Here are a small network's activations along a few directions, averaged over the inputs that share one value of a field.
Related values have similar rows: they may be neighbours, one step apart, or belong to one group.
In the rows, 500 means zero.
Random noise pushes rows far along 5 fixed directions. That doesn't count. These rows show it; they differ only by the noise:
[505 604 507 497 543 387 446 633 404 599 397 272 679 617 755 377 500 504]
[491 455 564 533 495 492 492 440 443 543 397 441 611 527 584 530 468 482]
[456 638 510 640 593 524 442 447 441 488 357 522 536 591 680 680 568 657]
[420 417 513 498 627 444 506 369 541 612 508 470 500 456 463 340 552 557]
[480 444 588 652 356 620 518 414 342 483 290 552 545 536 600 733 491 457]
[449 556 396 535 700 395 400 411 554 361 502 711 588 538 397 639 391 662]
[526 381 805 557 518 653 559 182 534 684 348 288 572 462 715 629 602 518]


Field Fusag:
t2: [554 367 402 257 423 375 537 794 408 498 671 353 518 370 309 115 321 239]
t16: [624 427 684 389 396 757 634 281 628 545 471 420 481 431 622 704 506 500]
t3: [433 446 390 355 365 494 539 593 469 426 549 515 416 378 296 352 501 350]
t23: [611 518 501 511 348 565 602 693 360 439 403 576 588 504 566 668 351 370]
t25: [684 553 539 467 601 465 501 558 562 572 560 401 631 614 722 499 446 599]
t20: [466 411 527 326 586 406 555 488 685 627 689 481 523 432 245 226 550 359]
t10: [569 605 518 484 536 504 554 527 488 407 415 625 635 561 492 776 400 477]
t19: [462 676 358 569 518 610 384 463 602 370 547 751 439 577 473 646 522 617]
t1: [537 188 686 431 425 488 623 334 533 534 557 416 422 348 364 339 410 368]
t18: [460 487 486 574 656 513 591 339 568 637 645 534 469 464 500 341 690 603]
t7: [461 413 453 444 369 493 383 547 534 530 569 429 531 476 451 411 423 433]
t13: [554 544 500 344 522 485 460 614 639 674 564 367 451 450 510 340 628 474]
t8: [571 476 587 409 431 523 539 448 543 372 421 430 621 500 449 738 459 360]
t22: [554 189 630 585 217 606 634 481 315 678 463 338 423 427 562 291 534 347]
t21: [543 538 441 535 477 618 515 526 507 609 522 499 364 520 610 352 592 576]
t24: [588 530 574 493 401 501 624 649 389 448 439 460 490 475 587 548 452 429]
t6: [427 479 540 551 509 488 530 407 446 691 459 379 419 513 629 361 671 577]
t4: [553 533 663 586 333 646 458 477 425 549 418 274 440 432 616 526 650 443]
t9: [445 460 619 525 664 522 607 380 576 495 533 489 401 448 468 592 692 555]
t17: [457 603 330 627 208 613 484 705 279 407 331 705 524 689 534 751 437 323]
t5: [432 577 488 622 526 424 523 557 355 482 486 479 385 545 552 399 658 514]
t15: [548 538 529 470 576 507 407 459 593 319 510 558 496 438 456 714 314 595]
t14: [381 449 426 510 347 466 480 426 524 522 481 559 427 517 392 431 520 486]
t12: [501 470 602 648 608 648 410 455 560 574 531 483 318 487 544 484 581 632]
t11: [466 571 499 543 478 454 394 385 568 222 503 683 568 535 373 930 345 514]
Each value of Fusag is a pair of two hidden parts, and every pair occurs once (5 first parts, 5 second parts).
- Changing only the second part turns t16 into t23. t15 has the same second part as t16; what does that change turn t15 into? => t1
- Changing only the second part turns t14 into t6. t8 has the same second part as t14; what does that change turn t8 into? => t9
- Changing only the second part turns t3 into t24. t7 has the same second part as t3; what does that change turn t7 into? => t22
- Changing only the second part turns t20 into t13. t17 has the same second part as t20; what does that change turn t17 into? => t19
